These are the activations of a small neural network, seen along a few directions. Each row is one input.
In each table, some parts of the input vary, and every possible input appears once, in random order.
A made-up example of a description, with smaller parts first: one of 6 places along a line, together with either a single point or one of 9 places along a line or (one of 3 separate values, together with one of 8 places around a ring).
Shared parts are said once, and a part with two or three values counts as separate values.
(in the rows, 128 means zero)

Other details of the inputs shift rows strongly along three fixed directions, in all tables alike. That doesn't count.

Rows:
r1: [ 76 121 195 119  94 123 143  52 158 132 109]
r2: [123 111 135 139 124 137 124 136 130 109 133]
r3: [110 131 127 126 146 114 133 117 111 141 126]
r4: [131 151 132 139 135 127 136 133 126 146 119]
r5: [ 75 108 202 120  96 126 146  60 153 138 104]
r6: [131 125  98 104 126 167 136 129  46  97 216]
r7: [107  92 122 131  66 184 137  88  95 141 123]
r8: [108 160 190 140 217  73  98 133 164 105 176]
r9: [186 157  24 153 138 156 128 195  89 125 144]
r10: [137 149 130  97 128 131 114 140 138 128 119]
r11: [104  83 124 129  65 179 142  92  88 135 118]
r12: [ 92  97 182  80 103 134 123  59 150 144 112]
r13: [159 168 104 141 120  98 132 153 165 148  42]
r14: [107  92 187  91  84 118 119  56 135 116 104]
r15: [180 116  97 144 116 119 124 159 169 156  43]
r16: [108 143 131 131 138 115 129 119 109 133 124]
r17: [184 133  88 114  86  92 135 180 183 147  49]
r18: [141 126  73 145 145 170 137 180  72 106 194]
r19: [ 73 113 200 119  89 127 149  59 159 130 101]
r20: [ 90 128 113 119  75 164 161  76  94 139 125]
r21: [100 161 183 134 212  65 102 135 160  92 170]
r22: [175 180  45 149 143 152 156 199  84 144 140]
r23: [154 146  64 151 133 178 124 168  69 124 186]
r24: [131 110 121 136 138 132 112 113 130 133 137]
r25: [202 145  76 153 105 115 123 192 180 145  17]
r26: [179 142  87 146 101 109 114 152 176 138  33]
r27: [125 111  95 138 136 182 127 124  65 135 205]
r28: [ 84 124 108 115  76 154 161  79  85 134 120]
r29: [121 159 182 141 214  79 123 159 182  97 170]
r30: [174 125 106 118  84 100 122 169 165 160  55]
r31: [138 126 135 112 110 108 118 153 147 127 136]
r32: [161 153 136 151 213  83  96 175 186  90 171]
r33: [135 112 107 108 135 165 128 126  41 122 204]
r34: [ 91  87 178 120  86 132 132  62 177 110 109]
r35: [107 145 202 143 219  76 116 156 161 101 174]
r36: [114 128 182 142 214  70  76 130 166  83 184]
r37: [175 165  53 149 150 154 149 192  76 167 134]
r38: [ 92  72 181  93  74 114 129  68 159 149 116]
r39: [133 120 131 141 128 138 112 119 132 127 139]
r40: [105 116 127  85  67 178 135  84  90 152 119]
r41: [128  95 133 136 138 135 124 131 126 128 132]
r42: [106 142 111 138 133 170 159 152  55 125 187]
r43: [116 123  95 141 132 181 116 122  54 120 210]
r44: [133 134 135 136 148 125 144 143 132 149 118]
r45: [135 159 174 100 216  79  94 159 187  89 177]
r46: [177 121  80 141 120 101 116 152 158 151  39]
r47: [157 146 109 137 107 102 163 165 170 144  29]
r48: [110 125  89 136 130 170 120 126  52 105 207]
r49: [162 134 112 139 124 104 154 167 157 164  32]
r50: [ 78 108 181 115 110 118 136  49 149 145 108]
r51: [ 99  97  99 121  65 161 143  73  96 119 126]
r52: [138 141 189 111 204  73  86 143 156  72 188]
Description of these inputs: one of 4 places along a line, together with either one of 3 separate values or (one of 2 separate values, together with one of 5 places along a line).
The inputs of r8 and r50 match in every part but the place on the line of 4. If r40 is changed in the same way as r8 into r50, which row does it become? -> r12
The inputs of r9 and r26 match in every part but the place on the line of 4. If r18 is changed in the same way as r9 into r26, which row does it become? -> r2
Change only the choice among 3 separate values in r40. List by row number the other rows that result. -> r14, r30
Change only the choice among 2 separate values in r49. List by row number the other rows that result. -> r41
Change only the place on the line of 4 in r32. List by row number the other rows that result. -> r23, r27, r39

Rows:
r53: [129 140 126 139 162 123 122 143 114 117 157]
r54: [131 132 129 133 154 120 130 153 120 126 154]
r55: [118 129 145 128 144 106 122 120 136 121 133]
r56: [130 123 133 135 110 123 136 123 159 143  83]
r57: [134 149 126 127 156 124 120 142 121 124 157]
r58: [137 133 135 137 152 113 124 139 141 128 119]
r59: [128 113 129 122 141 130 107 120 126 109 165]
r60: [121 104 118 118 101 152 125 106 112 114 154]
r61: [147 104 136 123  94 117 117 123 165 131  80]
r62: [129 143 127 127 158 121 120 144 116 119 155]
r63: [136 129 135 119 103 121 137 124 157 147  81]
r64: [132 123 137 118 107 117 137 127 153 141  78]
r65: [133 133 130 138 157 126 130 152 122 123 152]
r66: [128 144 121 144 161 127 119 143 121 121 158]
r67: [134 126 134 119 111 115 131 120 149 142  77]
r68: [ 95 124 138 114  96 157 142  89 102 126 157]
r69: [157 144  20 145  65 201 164 162  48 160 107]
r70: [148 116 132 127 137 113 103 136 152 121 119]
r71: [133 121 132 126 111 111 133 119 146 143  79]
r72: [140 142 134 125 145 115 122 138 144 135 120]
r73: [120 129 111 129 116 142 140 130  97 125 143]
r74: [127 140 128 139 157 125 127 146 118 110 158]
r75: [134 136 132 141 151 117 121 138 147 132 121]
r76: [ 49  93 186 100  80 156 143  36 107 113 165]
Describe the family of inputs behind these rows. -> one of 4 places along a line, together with either a single point or one of 5 places along a line
The inputs of r66 and r56 match in every part but the place on the line of 4. If r53 is changed in the same way as r66 into r56, which row does it become? -> r65
A walk changes only the place on the line of 4. It starts at r73 and steps to r55. List the rest of the walk in order. -> r71, r54
List by row number the other rows that have the place on the line of 4 in common with r70. -> r58, r67, r71, r72, r75
